Each row below holds a small network's activations on one input, seen along a few directions.
In each table, some parts of the input vary, and every possible input appears once, in random order.
Descriptions start from the smaller parts, as in this example, which fits no table here: one of 8 places around a ring, together with either a single point or (one of 2 separate values, together with one of 4 places along a line) or one of 9 places along a line.
Shared parts are said once, and a part with two or three values counts as separate values.
(in the rows, 128 means zero)

Other details of the inputs shift rows strongly along two fixed directions, in all tables alike. That doesn't count.
These rows show it; all are for the same input, with only those details redrawn:
[134 141 129 158 114 108 134 132 123 111 107 133 143 121]
[134 141 129 157 114 109 134 131 123 111 107 133 143 121]
[135 117 116 135 119 153 146 145 153 100 121 141 114 113]
[121 100 103  85 140 217 147 148 174 115 161 126  69 127]

Rows:
r1: [133 126 136 150 107 102 126 145 113 121 107 126 140 103]
r2: [123 137 130  97 158 148 106 119 105 158 160  99 102 160]
r3: [105 180 149  92 173 103  70  81  48 216 180  52 136 207]
r4: [135 141 129 141 127 105 134 127 122 101 102 143 152 129]
r5: [ 93 160 151 112 129 107  96 123  74 175 149  95 150 150]
r6: [152 126 139 141 121 101 128 135 116 110 124 150 160 127]
r7: [134  61 110  91 135 197 158 119 225 126 150 157  56  84]
r8: [100  73 116  96 141 201 156 123 211 117 154 151  37  92]
r9: [ 88 184 136  84 175 107  81  85  44 210 181  70 156 207]
r10: [120 131 145 163 129  83 135  96 151 130 109 149 119 105]
r11: [130 106 127 132 108 150 142 154 152 120 112 127 109 105]
r12: [137 111 108 120 134 148 146 148 139  94 127 162 129 115]
r13: [ 86 170 139 110 134 108 102 113  83 169 135  87 150 154]
r14: [120 105 113  45 166 208 102 119 132 180 199  84  73 164]
r15: [139  94 129 141 130 128 156 111 192 112 124 162  98  91]
r16: [140 127 138 156 121 107 124 135 110 111 107 133 137 114]
r17: [143  89  96  74 135 208 141 141 180 126 166 127  84 128]
r18: [130  93 114  71 148 210 139 154 163 114 172 144  78 131]
r19: [155 136 124 150 118  99 137 127 130 113 115 135 151 133]
r20: [149 131 137 159 120 105 131 131 126 119  99 132 135 132]
r21: [114 159 134 105 143 106  95  97  88 170 140  94 161 168]
r22: [116 133 123 142 112 106 134 147 109 118 111 143 160 104]
r23: [123 139 132 146 121 110 132 130 118 102 100 139 152 121]
r24: [121 150 146 109 139 105  88 109  81 176 156 103 160 164]
r25: [148 120 113 130 124 147 148 142 157 100 124 145 114 121]
r26: [144 122 118 140 123 104 124 133 117 120 118 151 170 118]
r27: [102  95 129 137 108 125 151 124 183 120 117 151  89  73]
r28: [134 141 129 158 114 108 134 132 123 111 107 133 143 121]
r29: [131 130 144 148 116 109 125 140 109 109 115 147 152 117]
r30: [159 125 137 156 120 101 132 129 129 121 105 131 143 134]
r31: [144 134 128 138 126 102 135 125 125 103 109 141 160 132]
r32: [127 140 127 151 101 104 135 142 126 121 107 126 146 110]
r33: [122 133 124 147 125 110 132 137 106 107 110 150 157 115]
r34: [159 119 134 151 110 104 125 128 130 131 102 128 149 125]
r35: [ 87 123 125  53 171 222 106 117 127 188 189  67  56 180]
What do these inputs look like to the network? -> one of 5 places along a line, together with either a single point or one of 6 places around a ring
Changing only the place on the line of 5 turns r20 into r35. The same change can be made to r12. Which row results? -> r33
List by row number the other rows that have the place on the line of 5 in common with r14. -> r7, r17, r21, r24, r26, r34
A walk changes only the place on the line of 5. It starts at r24 and steps to r6. List the rest of the walk in order. -> r18, r29, r5
A walk changes only the place on the ring of 6. It starts at r9 and steps to r31. List the rest of the walk in order. -> r19, r30, r3, r6

Rows:
r36: [ 94 134 140  95 161 152 110  70 151 208 178  76  54 161]
r37: [136  96 115 147 104 134 164 158 169  67 102 187 133  73]
r38: [ 96 129 120  97 139 172 133 135 136 129 150 118  96 131]
r39: [167 100 112 154  98 150 158 171 163  70  88 152 125  97]
r40: [ 97 119 142 128 134 149 130  98 170 162 134 105  58 118]
r41: [ 75 131 140 114 136 143 124  94 156 180 148  94  64 122]
r42: [121 182 145 169 107  58 105 122  63 147  97  97 186 146]
r43: [186  98 113 156 104 137 157 161 166  70 100 163 134 102]
r44: [ 94 186 154 140 145  81  91  96  55 175 130  85 149 170]
r45: [159  93 114 153  91 131 159 172 162  66  94 178 147  75]
r46: [150 180 155 183 118  37 103 108  63 145  99 109 193 158]
r47: [126 104 119  81 143 178 124 138 139 137 163 126 107 135]
r48: [142 127 127 111 143 150 118 132 118 141 155 112 114 154]
r49: [107 188 144 172 113  52 110 110  67 145  96 104 185 144]
r50: [ 98 137 126  66 160 199 107 128 112 172 177  72  80 179]
r51: [ 76 137 124  40 166 201  98 122 104 194 204  74  88 177]
r52: [144 185 145 183 120  36 110  99  72 141  95 111 193 158]
r53: [152  85 117 147 114 126 160 153 169  66 105 197 135  71]
r54: [112 120 121 100 130 177 132 151 133 126 146 114 100 130]
r55: [112 112 112  79 151 175 128 123 146 140 165 128 107 136]
r56: [141 101 122  87 150 173 120 134 136 137 164 126 103 143]
r57: [ 87 119 140 125 127 120 132  96 166 167 138 121  84 101]
r58: [151 166 158 174 121  34  99 104  65 145  98 120 200 151]
r59: [167  90 120 150 117 126 160 145 174  66 100 187 134  90]
r60: [120 128 117 101 126 152 122 141 122 141 145 114 129 135]
r61: [110 166 152 124 144  75  83 100  51 185 146  96 172 164]
r62: [ 61 139 121  40 177 195 100 110 107 194 210  85  80 171]
r63: [190 100 110 160 100 133 158 162 166  70  95 161 136 102]
r64: [114 184 150 168 125  63 106 104  69 148  98 100 172 156]
r65: [119 180 149 170 108  56 105 122  62 145  98 101 187 144]
r66: [140 165 148 167 113  39 101 110  66 146 100 121 206 139]
r67: [104 118 113  95 135 167 135 136 144 127 150 134 113 123]
r68: [118 185 147 173 120  58 109 107  69 146  92  99 177 155]
r69: [106 131 125  99 147 174 128 129 133 134 147 110  91 146]
r70: [144  97 119 147 102 149 154 174 152  74 106 162 121  83]
r71: [ 91 138 117  88 143 176 124 128 128 146 159 102  98 146]
r72: [142 167 145 165 112  42 101 111  66 149  99 116 205 142]
r73: [162  98 116 151 102 154 156 169 162  71  93 153 122  98]
r74: [ 79 137 111  55 159 192 114 119 122 175 188  91  94 163]
r75: [121 112 122  83 163 167 122 117 138 143 169 128  97 146]
r76: [120 134 123  92 156 166 123 115 132 147 165 109  97 162]
r77: [168 104 112 152 115 138 160 147 171  73 106 168 126 104]
r78: [157  93 121 148 109 156 153 172 156  74 102 158 113  95]
r79: [188  84 115 150 105 131 155 158 169  68  97 176 143  93]
r80: [110 154 168 191 113  10 114  65 115 170  89 127 160 104]
r81: [172  89 113 149 114 128 160 146 177  66  99 185 137  91]
r82: [129 104 117 146 110 144 158 159 158  74 108 168 115  82]
r83: [128 152 169 197 116   9 111  60 117 168  86 125 158 116]
r84: [190  87 112 149 104 131 154 158 168  70  95 171 143  96]
r85: [126 105 106  94 139 168 140 134 155 121 148 141 113 123]
r86: [119 103 119  98 129 170 131 154 136 123 152 138 110 115]
r87: [109 128 113  53 174 190 111 106 130 176 190  90  90 181]
r88: [153  88 116 147 111 128 163 151 174  64 100 194 137  75]
r89: [132 121 121 108 148 160 132 126 139 127 154 130 100 141]
Changing only one part turns r42 into r63. The same change can be made to r38. Which row results? -> r76
What do these inputs look like to the network? -> one of 6 places around a ring, together with either a single point or (one of 2 separate values, together with one of 4 places along a line)
List by row number the other rows that have the place on the ring of 6 in common with r72. -> r47, r53, r55, r61, r66, r80, r85, r88
Which other rows does r50 become when the place on the ring of 6 takes its other values? List them by row number. -> r46, r47, r51, r54, r58
Which other rows does r51 become when the choice among 2 separate values takes its other values? List them by row number. -> r37

Rows:
r90: [ 52 176 139  98 151 119  97 102  72 183 156  86 135 159]
r91: [101  75 113  65 141 224 140 138 192 148 177 123  41 108]
r92: [ 64 171 145 106 136 126  91 109  76 197 150  65 121 160]
r93: [123 164 126 113 138 120 105 135  68 141 144 106 169 169]
r94: [157 139 141 209 106  39 148 107 140  82  64 178 170  94]
r95: [105 170 134 104 139 137  96 127  70 177 153  67 132 179]
r96: [ 68 166 143  82 173 118  92  64  97 215 182  81 111 177]
r97: [186 118 136 183 106  47 136 124 125  88  82 182 200 100]
r98: [146 157 155 195 112  43 121  91 113 137  84 123 155 129]
r99: [120  95 106 110 114 211 161 172 183  91 132 135  70  98]
r100: [ 80 184 137 106 163 125 102  93  80 175 156  79 121 185]
r101: [117 154 131 112 133 110 103 132  70 142 139 116 174 151]
r102: [ 93  81 108  72 146 203 150 134 187 126 170 152  65  98]
r103: [180 135 126 180 107  81 141 151 112  69  80 166 191 123]
r104: [146  92 102  82 140 228 147 162 173 108 154 117  65 140]
r105: [195  44 107 146  99 161 176 167 222  57 101 194  99  59]
r106: [ 62 186 134 102 154 127 100 104  70 177 160  79 130 174]
r107: [118 152 152 132 131  81  91 106  77 181 137  96 155 148]
r108: [170 116 137 177  99  55 135 142 113  85  87 186 201  88]
r109: [191 128 141 208  98  48 136 121 131  94  66 153 173 108]
r110: [140  67 116 113 121 184 161 137 218 107 135 154  61  85]
r111: [162  78  97  70 162 214 144 135 183 113 172 147  83 143]
r112: [154 131 137 191  80  68 137 160 107  88  64 154 185  87]
r113: [138  94 109 116 123 205 163 159 191  89 127 135  64 110]
What do these inputs look like to the network? -> one of 4 places along a line, together with one of 6 places around a ring
Changing only the place on the ring of 6 turns r103 into r93. The same change can be made to r113. Which row results? -> r99
Which other rows does r90 become when the place on the line of 4 takes its other values? List them by row number. -> r92, r101, r112
